A small network was trained on made-up records. Each row is its average activation on records with the value named, seen along a few directions.
Related values have similar rows: they may be neighbours, one step apart, or belong to one group.
In the rows, zero is written as 500.
Strong random noise was added to every row along 2 fixed directions; ignore it. To show where, here is one row again and again, with new noise each time:
[368 459 392 422 440 370 535 715 565 385 648 391 563 360 434 600 708]
[603 550 493 594 502 732 415 344 634 454 635 437 395 521 805 609 497]
[484 530 445 521 465 601 472 515 634 402 659 431 462 429 670 626 582]
[487 297 421 401 517 142 511 659 323 554 508 277 626 524 200 433 774]


Field Rovom:
h7: [656 389 469 550 597 499 455 162 162 585 291 526 690 801 232 281 379]
h6: [504 610 418 631 481 910 412 287 857 313 699 604 307 465 883 640 411]
h8: [778 316 774 473 641 219 350 189 170 978 285 332 412 839 261 166 516]
h3: [463 810 550 502 498 704 745 850 590 346 379 763 503 225 794 686 315]
h9: [456 495 656 512 448 533 419 443 581 620 482 527 375 456 453 433 418]
h4: [584 439 430 561 537 626 397 372 587 509 551 426 442 575 657 495 507]
h1: [351 586 560 506 441 707 516 383 493 490 405 687 581 493 436 481 186]
h10: [489 696 490 616 425 822 463 342 823 328 760 588 297 453 959 752 420]
h2: [341 546 625 465 438 492 431 535 631 520 499 551 416 354 383 440 489]
h5: [649 575 391 514 578 395 733 734 298 437 325 646 626 563 603 546 428]
A value of Rovom combines one of 5 hidden first parts with one of 2 second parts; all combinations occur once.
Question: Changing only the second part turns h5 into h3. h7 has the same second part as h5; what does that change turn h7 into?
Answer: h1
Question: Changing only the second part turns h10 into h8. h6 has the same second part as h10; what does that change turn h6 into?
Answer: h2

Field Git:
z9: [661 454 630 554 505 533 374 327 474 681 499 448 372 622 574 412 463]
z1: [279 532 553 376 442 397 525 688 568 466 511 504 546 306 313 491 601]
z6: [351 553 517 492 449 627 455 593 732 434 545 522 432 343 628 558 468]
z10: [606 598 399 636 540 754 525 405 660 348 618 522 375 497 867 695 454]
z5: [499 575 413 477 527 513 611 553 391 450 422 628 631 509 462 505 387]
z2: [339 533 393 479 423 609 486 559 681 326 620 560 525 382 530 569 523]
z4: [597 615 523 571 477 660 522 558 647 441 619 503 367 423 855 667 518]
z8: [526 502 539 577 509 648 413 214 528 519 510 529 446 635 560 477 361]
z7: [524 329 449 462 517 290 461 428 334 553 503 379 585 631 230 393 649]
z3: [509 567 570 453 515 396 632 657 354 556 352 582 584 457 419 477 425]
Git is arranged as a 2 by 5 grid.
Question: Which values are neighbours of z8? Give them in the order they are listed.
Answer: z1, z5, z2
Question: Which values are neighbours of z10? Give them in the order they are listed.
Answer: z4, z7
A value of Git combines one of 5 hidden first parts with one of 2 second parts; all combinations occur once.
Question: Changing only the second part turns z9 into z7. z3 has the same second part as z9; what does that change turn z3 into?
Answer: z5
Question: Changing only the second part turns z6 into z2. z1 has the same second part as z6; what does that change turn z1 into?
Answer: z8
